Small tables with named rows and columns. After each table, cells are looked up by row and column.

gilutiv:
	fozupi	vuru
kuzefi	17	90
memuze	77	67
fedasi	120	193
mef	47	189

kuzefi, vuru => 90
memuze, vuru => 67
mef, vuru => 189
fedasi, vuru => 193
fedasi, fozupi => 120
memuze, fozupi => 77
mef, fozupi => 47
kuzefi, fozupi => 17

Table tovazo
        gel  fam
mena    119  139
kirub   193  165
zun      26  216
vol     120  237
ludune  174  133

zun, gel -> 26
vol, fam -> 237
ludune, fam -> 133
vol, gel -> 120
zun, fam -> 216
mena, gel -> 119
kirub, fam -> 165
kirub, gel -> 193
Row with the largest gel: kirub

Table telol
        suk  golabez  vabalo  vil  zurov  gukizi  kap  dazomav
nipapo   43       41      76   65     22      57   48       83
garapa   70       48      74   40     18      39   67       34
kipenu   79       11      54   87     67      64   59       71
kodat    71       80      59   41     24      24   39       21
lisi     46       73      60   49     25      72   74       12
bod      13       40      62   51     48      68   10       63

vabalo of kodat = 59
gukizi of nipapo = 57
vil of garapa = 40
dazomav of kipenu = 71
suk of garapa = 70
suk of nipapo = 43
gukizi of lisi = 72
golabez of lisi = 73
vil of nipapo = 65
vil of kodat = 41
dazomav of nipapo = 83
golabez of garapa = 48
kap of kodat = 39
golabez of nipapo = 41
gukizi of kodat = 24
kap of nipapo = 48
golabez of bod = 40
suk of lisi = 46
Which row has the largest vil? kipenu

zafuf:
|  | dur | seb | begi | sesep | ruzisor | ziz | moseve | bozak | gikip | zuda |
|---|---|---|---|---|---|---|---|---|---|---|
| nemal | 134 | 149 | 87 | 63 | 126 | 95 | 62 | 161 | 99 | 112 |
| tifit | 96 | 177 | 60 | 81 | 111 | 93 | 84 | 176 | 120 | 74 |
| dut | 98 | 147 | 32 | 72 | 108 | 67 | 62 | 196 | 129 | 100 |
| palataf | 119 | 163 | 55 | 36 | 84 | 108 | 84 | 163 | 106 | 105 |

What is the seb of palataf in zafuf? 163
What is the seb of nemal in zafuf? 149
What is the ziz of tifit in zafuf? 93
What is the ziz of nemal in zafuf? 95
What is the bozak of dut in zafuf? 196
What is the dur of tifit in zafuf? 96
What is the ziz of palataf in zafuf? 108
What is the ruzisor of dut in zafuf? 108
What is the begi of tifit in zafuf? 60
What is the bozak of nemal in zafuf? 161
What is the gikip of dut in zafuf? 129
What is the seb of tifit in zafuf? 177
What is the dur of nemal in zafuf? 134
What is the gikip of tifit in zafuf? 120
What is the moseve of dut in zafuf? 62
What is the sesep of tifit in zafuf? 81
What is the begi of nemal in zafuf? 87
What is the zuda of tifit in zafuf? 74
What is the zuda of dut in zafuf? 100
What is the gikip of nemal in zafuf? 99

kodi
          sonu  soput  somedo  tirora    feb  tolufo   bada    nop  gepap  togubut
zor      2.837  7.084   1.488   5.360  2.078   8.696  5.100  3.748  6.539    7.730
bukeg    2.533  6.781   1.905   5.784  2.781   8.444  4.691  4.004  6.379    7.862
tiv      3.785  6.909   2.058   5.663  0.803   6.954  3.855  5.003  8.823    7.484
nosib    5.735  6.112   6.781   5.559  5.767   4.918  5.476  5.157  5.853    5.646
pofusa   4.617  3.658   8.912   5.372  5.888   2.354  7.823  4.974  3.419    4.289
nulanag  5.399  5.098   5.149   5.165  6.006   5.593  6.224  5.970  5.949    5.220
zun      4.572  7.371   2.444   8.211  0.222   7.183  3.688  5.574  8.108    6.520
fogotuv  5.112  6.648   5.518   5.087  5.373   5.455  5.215  5.178  5.524    4.963
doz      4.073  6.516   6.889   5.568  4.710   5.909  5.404  4.944  6.364    5.403
mapozi   4.046  5.024   5.439   6.739  3.526   6.756  6.535  4.639  5.594    6.480
zeme     5.705  4.658   6.075   6.278  6.214   5.777  6.158  5.258  6.556    5.604

tolufo of zun is 7.183
somedo of bukeg is 1.905
tolufo of tiv is 6.954
feb of pofusa is 5.888
nop of pofusa is 4.974
soput of zun is 7.371
gepap of pofusa is 3.419
togubut of fogotuv is 4.963
bada of bukeg is 4.691

zet
fields: rugis, tokulu, magozo, fal, vosa, fifafi, kiv, kipi
nos: [87, 120, 212, 94, 149, 103, 159, 249]
bemufod: [94, 85, 221, 120, 154, 68, 152, 229]
zude: [84, 56, 146, 134, 79, 33, 190, 92]
kib: [84, 45, 151, 123, 71, 23, 191, 139]
dem: [58, 84, 198, 84, 120, 38, 210, 229]
tez: [105, 54, 141, 118, 76, 43, 179, 123]
pirosot: [134, 94, 142, 114, 112, 83, 147, 125]
dabikuz: [104, 54, 151, 109, 142, 56, 200, 50]
kug: [45, 191, 161, 29, 201, 233, 174, 242]
puduri: [65, 51, 162, 110, 92, 3, 226, 167]
dabopu: [254, 210, 110, 152, 126, 132, 69, 211]

What is the magozo of dem in zet?
198
What is the rugis of bemufod in zet?
94
What is the vosa of kib in zet?
71
What is the kiv of bemufod in zet?
152
What is the rugis of tez in zet?
105
What is the kiv of dem in zet?
210
What is the fal of tez in zet?
118
What is the fifafi of dabikuz in zet?
56

lodanu:
|  | suneso | fanab |
|---|---|---|
| zivug | 126 | 162 |
| pem | 65 | 87 |
| tokof | 131 | 182 |
| dopozip | 55 | 37 |
| dugog | 161 | 217 |
| sel | 77 | 64 |
| lam | 166 | 247 |
| lom | 47 | 17 |

What is the fanab of zivug in lodanu? 162
What is the suneso of sel in lodanu? 77
What is the suneso of zivug in lodanu? 126
What is the suneso of tokof in lodanu? 131
What is the fanab of lom in lodanu? 17
What is the fanab of dugog in lodanu? 217
What is the suneso of dopozip in lodanu? 55
What is the suneso of lom in lodanu? 47
What is the fanab of dopozip in lodanu? 37
What is the suneso of pem in lodanu? 65
What is the fanab of lam in lodanu? 247
What is the fanab of tokof in lodanu? 182
What is the suneso of dugog in lodanu? 161
What is the fanab of pem in lodanu? 87
What is the suneso of lam in lodanu? 166
What is the fanab of sel in lodanu? 64

Table ton
cols = biv, vekabal, tuv, galalim, zuf
bilute: [45730, 27882, 54893, 68343, 36037]
vur: [66966, 35147, 54893, 68343, 45685]
geb: [45730, 22702, 54893, 68343, 37774]
famaro: [48123, 36513, 54893, 68343, 45685]
daf: [56819, 35147, 54893, 68343, 45685]
dokero: [36609, 35147, 45319, 68343, 45685]
sok: [27479, 37598, 54893, 74259, 45685]
bazu: [63540, 35147, 88447, 59146, 45685]
viviv: [37748, 35147, 46463, 68343, 44399]
rep: [73660, 35147, 54893, 47133, 45685]
kere: [45730, 50948, 54893, 68343, 45685]
gol: [69469, 35147, 70769, 54281, 45685]
zap: [45730, 22188, 54893, 68343, 34350]
kud: [45730, 53285, 54893, 68343, 45979]

kud, biv => 45730
dokero, biv => 36609
rep, biv => 73660
bazu, tuv => 88447
geb, galalim => 68343
kud, tuv => 54893
famaro, zuf => 45685
sok, zuf => 45685
daf, biv => 56819
gol, tuv => 70769
bazu, galalim => 59146
famaro, tuv => 54893
sok, vekabal => 37598

vopasuz =
        dusuf  rusag  lal  modema  sak  mef  rudet  kado
nirufi    151    194  176     135  159  149     44   159
guti      165    172  182     144   68  138    194   137
feled     129     39  191     153  134  122    243   134

What is the lal of nirufi in vopasuz?
176
What is the rusag of feled in vopasuz?
39
What is the kado of nirufi in vopasuz?
159
What is the sak of feled in vopasuz?
134
What is the mef of guti in vopasuz?
138
What is the sak of nirufi in vopasuz?
159
What is the modema of guti in vopasuz?
144
What is the mef of feled in vopasuz?
122
What is the sak of guti in vopasuz?
68
What is the mef of nirufi in vopasuz?
149

rizi =
          paz    sop   fano    des  buziri    zas  badeba  sirerav  tonepa   soki
mam     47249  43579  56835  57843   42911  56142   76145    55071   53757  65182
divi    57884  38830  39049  51718   50726  52303   63805    61205   61190  85546
mek     60579  43353  61866  55184   48563  45165   88454    55974   40438  62420
bil     56202  74571  47156  41071   68996  53511   48060    44456   48786  40180
mar     60907  38411  69954  67986   51292  52022   83284    53026   48984  58864
lut     68956  53394  46098  58695   63788  61003   63721    57360   50980  65590
zuketo  41317  59823  66679  65128   48576  49985   69218    49486   55469  49096
danoma  54139  65933  29276  29610   59427  54356   54622    57906   48624  66607
fal     22246  70860  65663  58139   57887  52174   26690    42167   51529  15139
ril     61141  68364  63331  61048   48991  62600   29862    51896   45910  33833
beter   95975  31237  35489  48481   50131  57434   67166    78765   66527  92675
kon     77266  55243  46351  41998   56141  64494   56056    64133   45774  59916

beter, fano -> 35489
zuketo, sirerav -> 49486
danoma, des -> 29610
kon, soki -> 59916
mam, zas -> 56142
beter, badeba -> 67166
mek, zas -> 45165

buroba
          debuk     gok
vopita    -8421   65658
zonad    -62734   33180
dekuvo   -29214   60958
vapom    -71172   12451
zolarog  -67387  -33444
neguket  -73083  -10889
tutip    -54727  -53625

debuk of zolarog = -67387
debuk of neguket = -73083
debuk of vopita = -8421
gok of vopita = 65658
debuk of zonad = -62734
gok of neguket = -10889
gok of tutip = -53625
debuk of tutip = -54727
gok of vapom = 12451
debuk of dekuvo = -29214
gok of zonad = 33180
debuk of vapom = -71172

vezugo:
cols = sefe, ril, pefufa, lokeb
goniza: [119, 239, 111, 6]
rig: [87, 154, 46, 215]
tuta: [95, 133, 136, 145]
rafubo: [108, 156, 131, 118]
gifali: [113, 145, 80, 169]
rul: [110, 136, 105, 160]
tivade: [72, 146, 91, 212]
todomub: [97, 152, 105, 147]
bol: [94, 161, 97, 131]

tuta, pefufa -> 136
rig, ril -> 154
tivade, lokeb -> 212
bol, lokeb -> 131
bol, sefe -> 94
rul, lokeb -> 160
tivade, ril -> 146
goniza, pefufa -> 111
tuta, lokeb -> 145
rig, sefe -> 87
goniza, lokeb -> 6
bol, pefufa -> 97
rig, pefufa -> 46
todomub, ril -> 152
gifali, ril -> 145
todomub, sefe -> 97
rul, sefe -> 110
goniza, ril -> 239

